Here are a small network's activations along a few directions, averaged over the inputs that share one value of a field.
Values that are neighbours, or in one group, have similar rows; names and order tell nothing.
In the rows, zero is written as 500.
Random noise pushes rows far along 18 fixed directions. That doesn't count. These rows show it; they differ only by the noise:
594 396 647 523 565 430 494 780 442 230 628 492 413 483 614 369 711 479
 545 358 578 567 429 495 411 577 612 657 476 562 361
313 568 484 446 473 491 591 252 309 547 706 398 561 449 506 537 531 503
 445 579 422 564 370 472 424 538 630 462 685 731 306
378 164 325 424 524 511 492 560 537 163 574 584 553 372 571 575 680 537
 406 395 751 483 474 332 577 362 654 640 575 677 298
502 459 238 397 405 379 532 577 707 556 384 492 435 394 370 538 407 256
 482 534 575 438 384 721 458 469 334 567 399 419 456
496 672 565 545 522 551 509 274 359 612 488 335 439 580 604 457 552 419
 655 558 374 583 395 481 296 590 512 476 604 508 474
264 709 712 353 407 417 716 474 392 574 585 586 626 544 540 439 495 607
 559 640 468 605 194 517 551 604 501 361 538 430 232
753 528 448 378 502 649 325 616 584 624 301 728 583 427 558 638 469 358
 482 387 647 462 608 550 446 353 440 495 570 299 664
113 554 418 610 462 477 600 428 503 795 468 438 545 454 452 561 336 461
 487 678 330 453 349 541 467 532 303 367 383 635 658
445 568 427 485 409 323 597 521 650 308 411 214 319 714 602 396 367 702
 632 654 459 609 457 440 695 541 665 468 536 417 224
257 574 626 279 643 522 821 413 511 404 542 482 515 428 728 522 544 498
 402 411 555 572 505 521 407 457 528 522 520 720 529
439 605 505 564 611 685 602 337 640 571 270 519 537 606 578 653 500 571
 806 459 503 516 538 508 260 451 457 539 431 288 602
393 686 553 553 426 549 598 369 418 616 367 589 676 468 383 638 422 749
 506 644 410 366 675 428 545 464 382 333 295 378 733
557 451 485 586 420 537 472 671 583 564 574 612 604 571 425 504 356 586
 526 464 535 498 525 503 599 509 599 423 522 363 409
348 553 458 227 588 383 428 510 326 339 414 711 524 329 704 644 749 617
 469 393 522 592 453 291 629 317 585 411 577 343 471
481 412 387 384 301 400 768 344 673 523 498 525 445 523 533 608 622 508
 635 548 318 238 621 592 442 550 380 399 252 519 470
512 629 583 269 716 533 480 572 384 638 607 359 374 423 580 479 629 357
 569 410 136 553 492 481 673 398 604 368 564 449 690
336 288 403 545 534 561 378 493 677 485 473 604 496 438 317 581 646 552
 642 436 413 430 520 590 681 329 599 582 502 537 523
496 723 594 635 642 784 465 567 504 280 500 311 540 415 519 704 750 373
 550 239 666 480 619 397 744 326 656 611 455 549 658
355 417 492 470 492 497 755 334 738 483 526 360 464 626 544 511 348 455
 538 472 635 320 345 437 384 661 170 458 402 514 355
699 406 478 431 419 664 625 327 579 606 693 553 565 530 466 596 674 226
 692 353 509 304 409 574 259 606 411 504 495 442 310


Field Dida:
f9: 444 448 472 281 549 464 751 440 524 427 453 570 471 467 466 411 683 467
 593 564 287 543 587 535 649 386 555 478 301 338 575
f5: 530 691 482 426 523 337 254 465 462 737 436 669 479 431 401 610 289 526
 364 435 513 577 402 709 392 532 391 462 747 395 449
f10: 740 319 412 334 375 439 491 725 635 251 465 418 490 540 614 725 424 780
 410 629 603 233 655 303 596 455 473 488 441 588 356
f16: 305 541 440 515 472 420 483 353 729 654 523 541 507 590 410 686 270 537
 387 398 611 383 387 560 575 561 221 375 587 502 440
f8: 433 645 548 517 431 470 878 728 407 442 607 460 594 415 648 554 492 503
 403 562 485 522 616 486 343 562 531 431 186 621 621
f11: 516 367 503 690 357 394 410 570 563 603 632 544 440 704 570 351 366 628
 455 540 376 585 583 545 699 589 691 392 639 622 409
f17: 611 194 433 438 489 629 577 780 664 626 517 803 586 614 661 465 482 573
 564 469 355 496 738 525 680 372 728 394 470 437 643
f4: 343 636 436 615 615 739 539 94 660 708 325 532 515 646 687 540 379 387
 562 225 601 597 616 433 527 399 502 359 674 349 671
f7: 426 766 729 393 663 474 552 572 532 381 368 406 482 496 566 657 539 642
 510 498 557 469 475 433 579 485 266 541 319 417 631
f12: 376 722 419 847 656 670 337 394 502 645 548 306 542 494 390 798 350 463
 495 390 550 536 545 515 474 471 560 565 539 603 655
f14: 600 524 436 693 450 463 203 677 492 548 390 498 378 555 615 684 666 507
 636 448 413 410 485 422 528 487 449 498 480 419 573
f13: 313 439 577 438 390 679 931 302 791 404 391 755 646 533 457 457 660 423
 679 418 689 513 549 704 541 408 573 589 291 459 430
f2: 657 647 699 302 334 431 855 456 582 372 527 336 393 507 548 436 649 387
 541 680 375 390 592 790 385 620 437 625 262 748 438
f6: 557 514 561 622 397 652 396 706 456 616 509 716 719 457 298 589 591 617
 678 630 472 568 415 585 523 431 720 580 493 385 396
f3: 365 403 324 446 303 270 762 253 270 496 620 671 518 418 426 141 750 261
 428 587 471 604 340 582 502 613 547 424 374 473 377
f1: 606 535 763 369 599 522 401 535 644 415 390 666 555 415 389 623 367 653
 353 448 716 408 589 711 248 494 259 727 511 615 575
f15: 441 241 690 219 797 508 532 368 436 660 627 744 505 538 571 412 598 476
 616 398 329 450 262 345 283 613 190 410 522 291 490
The values of Dida form a ring.
Question: List every value one step from f16, in the order listed.
Answer: f14, f3
Question: List every value one step from f1, in the order listed.
Answer: f13, f2
Question: List every value one step from f15, in the order listed.
Answer: f9, f7
Question: List every value one step from f11, in the order listed.
Answer: f17, f12
